A small network was shown many inputs. Here are its activations along a few directions, one row for each input.
In each table, some parts of the input vary, and every possible input appears once, in random order.
A made-up example of a description, with smaller parts first: one of 5 places around a ring, together with either a single point or (one of 2 separate values, together with one of 4 places along a line) or one of 11 places along a line.
Shared parts are said once, and a part with two or three values counts as separate values.
In the rows, zero is written as 128.

A family of inputs:
r1: [188 131 174 129  71 131  81 145 127 183  86  89 188]
r2: [105 160 141 112 126 162 166  88 149 112 148  99  92]
r3: [119  95 109 105 144 142 119 192  86 138 126 169 143]
r4: [ 53 136 121 141 149 162 138 164 131 135  91 154 165]
r5: [226 160 137 159 128 104 116  89 122 148  71  63 125]
r6: [171 122 124 130 154  76 136 104 115  97 154 138  79]
r7: [125 132  66 172 178 142 137 147  76  54 123 114 104]
r8: [142 131 107 126 112 114 136  81 149 133 169 117  77]
r9: [146  83 123 110 110 110  77 159 116 163 170 179 115]
r10: [ 88  95 144 121  80  92 101 128 177 142 149 153 149]
r11: [ 55 127 168  96 112 135 114 105 166 123 129 142 173]
r12: [118 165 122 136 172 168 217 133 122 108 119 117 128]
Q: Describe the family of inputs behind these rows.
A: one of 2 separate values, together with either a single point or one of 5 places around a ring
Q: Which other rows does r3 become when the choice among 2 separate values takes its other values? List them by row number.
A: r7

A family of inputs:
r13: [171 148 129 137  84  79  70 134 115 118  79  79 135]
r14: [ 78  90 153 146  54  97  99 129 127 182  70 190 194]
r15: [ 28 106 110 124 113 163 123  99 153 171 129 174 130]
r16: [185 190 109 119 132  92 149  40 121  83 162  63  77]
r17: [215 126 125 110  88 126  81 172 102 121  97  96 130]
r18: [ 88  64 166 108  75 161  40 133 114 191  85 181 207]
r19: [ 92  67 124 115 130 140 145 159 144 136 156 201 115]
r20: [111 161 140 133 212 120 207 167 134  47 182 120  85]
r21: [ 92 171 135 118 198 134 208  71 130  97 171 106  92]
r22: [156 139 121 133  81  80  69 173 105 133  98  83 141]
r23: [131 164 113 121 215 190 179 132 143  90 170 123  99]
r24: [232 164  98 153 185 141 163 114 104 113 134  88 109]
r25: [ 57  99 112 123 124 149 149 126 162 179 151 185 142]
r26: [212 165 108 168 162 111 172  99 119 114 145  60  80]
r27: [ 71  65 178 113  67 136  67 171 146 145  91 172 184]
Q: The inputs of r18 and r17 match in every part but one. If r14 is changed in the same way as r18 into r17, which row does it become?
A: r13
Q: Describe the family of inputs behind these rows.
A: one of 3 separate values, together with one of 5 places around a ring
Q: Which other rows does r19 become when the choice among 3 separate values takes its other values? List them by row number.
A: r15, r25

A family of inputs:
r28: [147  86 140 133  42 110  72 168 112 147 127 173 145]
r29: [178 188  93 152 161 135 163  77 156 114 150  47  82]
r30: [ 43 142 123 132 178 143 215 134 128  49 201 204  52]
r31: [ 69 114 154 103  96 141  93  45 173 169 118 155 161]
r32: [ 16 180 121 138 169 164 240 104 160  69 194 160 107]
r33: [172 149  88 159 144  67 148 157 115  77 154 105  60]
r34: [146 189  92 166 141  96 164 117 144 102 145  48 108]
r35: [229 125 126 154 126  55 142 140 132  99 138  99  90]
r36: [172 173  97 162 206 102 158 160 101  88 118  92 143]
r37: [203 168 131 113 162 124 137 134  94  91 182  87  49]
r38: [ 72  70 176  85  97 132  77 162 150 148 142 180 107]
r39: [195 159  86 117 219 140 159 111  99  83 114  70 132]
r40: [ 96 119 145 119  31 162 109 158 176 177 123 115 158]
r41: [ 63  55 146  83 137 159 111 147 136 157  88 160 194]
r42: [180 214 123 128 134 160 164  93 136 116 141  54  72]
r43: [125 132 144 145  49 132  85 124 145 171 136 138 198]
r44: [196 147 129 167 157  89 157 156  85 122  81  78 138]
r45: [ 76  78 131  88 150 151  90 101 114 161  70 185 176]
r46: [ 41 159 113 134 212 175 251 151 114  77 151 207 120]
r47: [ 60  89 166 113 101 157  95 110 209 172 123 135 142]
r48: [100 128 145 143  67 136  73  70 136 183  93 145 160]
r49: [200 149 105 114 212 161 168 119  89 103 115  58 105]
r50: [ 98  80 141 120 108 157  91 189 131 152  84 139 192]
r51: [138  71 129 121  99  96  65 102 118 172 135 188 137]
r52: [131  87 118 129  91 134  87 165  90 159  66 148 205]
r53: [ 85  58 162 107 108 126  75  99 127 160 141 193 103]
r54: [181 176 142 165 103  72 154 101 136 112 119  49 133]
r55: [116  77 148  97  58 123  74 198 136 141 161 151 143]
r56: [196 174 105 120 162 111 139 127 105  81 175  95  54]
r57: [117 103 122 134 119 129  82 122  93 189  56 181 174]
Q: Describe the family of inputs behind these rows.
A: one of 3 separate values, together with either a single point or one of 4 places along a line or one of 5 places around a ring
Q: The inputs of r45 and r31 match in every part but the choice among 3 separate values. If r50 is changed in the same way as r45 into r31, which row does it become?
A: r40
Q: Which other rows does r38 become when the place on the ring of 5 takes its other values? List them by row number.
A: r28, r51, r53, r55
